A small network was shown many inputs. Here are its activations along a few directions, one row for each input.
In each table, some parts of the input vary, and every possible input appears once, in random order.
A made-up example of a description, with smaller parts first: one of 8 places around a ring, together with either a single point or one of 9 places along a line or (one of 3 separate values, together with one of 6 places along a line).
Shared parts are said once, and a part with two or three values counts as separate values.

Other details of the inputs vary at random and push rows far along three fixed directions, the same in every table; ignore that.

Table:
x1: -1.07  -5.46  -1.72  -4.32  3.44  -1.48  2.94  0.63  1.84  -0.78  -3.44  3.86
x2: 0.23  3.54  -1.71  1.93  -1.02  -3.57  2.41  0.25  6.09  -1.93  -1.27  0.83
x3: -0.13  -0.56  -1.86  -2.36  5.44  -3.86  0.63  3.05  2.71  1.34  -2.36  3.95
x4: 0.72  4.29  0.43  2.63  0.74  -3.55  1.20  0.19  3.26  -0.01  -0.13  1.75
x5: -0.10  4.15  2.42  3.40  -2.33  1.64  -0.02  0.50  -1.94  -0.24  1.23  -4.50
x6: -0.23  -6.24  -1.05  -3.88  -2.11  4.56  -1.66  -2.83  -2.72  1.19  0.86  2.15
x7: 1.35  4.98  -0.80  2.17  -0.04  -3.06  -0.12  0.10  4.16  -1.30  0.07  2.25
x8: -0.01  -1.07  1.92  -1.53  2.69  0.90  1.01  2.85  -4.25  1.10  -1.41  -2.76
x9: -0.08  -0.61  -2.38  -3.19  6.44  -4.52  0.45  2.92  1.82  0.22  -2.98  4.54
x10: -1.37  -4.88  0.37  -3.61  1.73  2.53  -1.38  -1.06  -5.43  0.09  -0.58  -0.64
x11: 0.09  -0.80  2.00  -1.46  2.61  1.10  1.16  2.50  -4.46  0.75  -1.44  -2.66
x12: 0.61  2.65  -0.06  2.82  -4.37  2.11  -1.80  -0.87  -0.85  0.39  2.97  -4.23
x13: -1.06  2.28  0.91  2.78  -2.71  1.69  1.10  0.52  -1.41  -1.95  -0.55  -7.18
x14: -0.03  3.50  1.37  2.17  -1.32  1.32  -1.74  0.42  -2.97  -1.78  1.06  -5.06
x15: 0.02  -1.28  -2.46  -2.81  6.97  -5.05  0.79  3.29  2.30  0.82  -2.38  4.82
x16: -0.46  -1.12  1.09  -1.63  3.64  0.38  -0.72  2.02  -4.79  -1.19  -0.96  -2.71
x17: 1.00  4.86  -1.76  2.02  -0.16  -3.68  -0.78  0.25  3.82  -1.33  0.14  2.15
x18: 1.90  4.98  -1.76  2.07  -0.66  -3.72  -0.52  0.30  3.64  -1.14  0.42  1.58
x19: 0.03  2.06  0.89  2.66  -2.89  1.53  1.45  0.50  -1.74  -1.65  -0.33  -7.64
x20: 1.47  4.20  -0.72  2.18  0.60  -3.44  0.09  0.18  3.94  -1.40  0.39  2.54
x21: -0.14  -5.51  -1.31  -1.56  -8.30  5.56  0.52  -6.17  2.29  -0.30  1.31  2.48
x22: -1.14  -1.87  -0.04  -1.18  1.46  0.88  -1.09  0.05  -2.78  0.93  0.36  -1.78
x23: -0.73  2.94  1.43  3.12  -1.23  0.80  -1.34  0.54  -2.14  0.48  2.06  -6.26
x24: -0.96  -5.81  -0.98  -1.06  -7.09  4.58  0.50  -6.77  2.35  -0.61  1.39  2.69
x25: 1.56  3.84  -0.95  2.32  -0.42  -3.28  0.23  1.39  4.34  0.84  0.49  1.16
x26: -0.52  -1.42  0.69  1.76  -7.67  5.77  -2.38  -4.04  -0.08  1.28  3.65  -0.82
x27: -1.11  -2.33  1.04  -1.07  1.30  0.97  -0.51  0.44  -2.43  1.48  -0.04  -1.50
x28: -0.97  -1.82  0.74  -2.23  4.09  0.51  -0.69  2.47  -5.86  -0.70  -1.16  -3.15
x29: 0.81  4.49  0.06  2.40  0.13  -3.10  1.00  1.21  3.97  0.18  -0.17  2.07
x30: -1.91  -3.69  0.88  -2.20  3.72  0.49  2.27  1.83  -4.30  -1.00  -3.44  -4.85
x31: 0.04  -1.18  -1.77  -2.02  5.60  -4.07  0.73  2.92  2.60  1.20  -1.77  4.10
x32: 0.76  3.34  0.43  3.77  -5.10  2.11  -1.65  -0.85  0.10  0.69  3.29  -4.54
x33: -0.45  3.68  0.74  3.22  -1.89  0.42  -1.76  -0.58  -2.04  -0.69  2.29  -5.45
x34: 2.15  4.85  -1.22  1.96  -0.35  -3.52  -0.46  0.24  3.71  -1.49  0.29  1.67
x35: 0.51  -1.60  1.01  -2.20  1.93  1.26  0.56  1.02  -3.02  0.26  -1.13  -0.41
x36: 0.63  3.95  -0.29  2.27  -0.15  -3.24  0.68  1.37  4.40  0.59  0.18  2.08
x37: -0.81  -1.26  1.87  -1.79  4.04  0.80  -0.19  1.46  -5.38  -0.50  -1.30  -3.46
x38: 0.30  -0.40  -0.47  -2.73  5.46  -3.05  1.37  2.37  1.11  0.07  -3.03  4.21
x39: 0.24  -3.50  -0.71  -0.50  -6.20  4.11  -2.55  -6.87  1.23  -0.44  2.86  4.45
x40: -0.99  -7.41  0.40  -4.59  0.96  2.53  0.42  -2.38  -1.32  2.04  -0.98  5.51
x41: 0.18  -3.89  -1.30  -0.81  -3.14  1.47  -0.91  -3.13  3.59  1.61  1.69  6.17
x42: -0.50  -1.48  1.68  -2.00  4.82  0.12  0.83  2.78  -4.41  -0.16  -1.72  -1.73
x43: -0.07  -0.71  0.27  1.13  -3.80  0.92  -0.44  -3.01  2.58  1.31  2.02  2.85
x44: -0.30  -5.73  -2.54  -1.58  -4.43  1.97  1.27  -4.80  4.90  -0.66  -0.32  6.35
x45: -0.20  3.27  2.24  3.88  -2.46  0.92  -0.35  1.04  -1.47  0.22  2.37  -4.95
x46: 0.88  3.96  0.41  3.00  -0.01  -2.86  0.93  1.05  3.27  0.03  0.57  1.34
x47: -0.44  -1.91  1.88  -2.04  3.17  0.99  0.77  3.52  -4.89  1.52  -1.35  -3.59
x48: 0.76  -5.86  -0.81  -4.63  -0.16  2.83  -0.47  -2.50  -0.73  0.59  -0.69  5.31
x49: -1.47  -1.81  0.29  -2.40  4.10  0.94  -0.67  3.05  -4.92  0.85  -1.25  -3.52
x50: 0.95  4.31  -1.83  2.61  0.14  -3.88  -0.54  0.39  4.21  -0.80  1.06  1.93
x51: -0.01  3.04  2.51  3.28  -1.75  1.54  0.13  0.52  -2.44  -0.31  1.57  -4.32
x52: 0.08  -1.95  0.50  -0.16  -3.43  2.69  -0.71  -4.28  0.54  0.28  1.58  2.92
Each input here is: one of 4 places along a line, together with either one of 2 separate values or one of 11 places around a ring.
Changing only the place on the line of 4 turns x41 into x25. The same change can be made to x20. Which row results? -> x48
Changing only the place on the line of 4 turns x50 into x6. The same change can be made to x1. Which row results? -> x21
List by row number the other rows that have the place on the line of 4 in common with x22. -> x4, x10, x23, x24, x27, x30, x33, x37, x39, x40, x43, x52
Change only the choice among 2 separate values in x2. List by row number the other rows that result. -> x13
Start at x11 and move only the place on the line of 4, one step at a time. The first step leads to x5. Which rows follow, in order? -> x51, x4
Change only the place on the ring of 11 in x29. List by row number the other rows that result. -> x3, x5, x7, x9, x14, x17, x26, x36, x38, x49
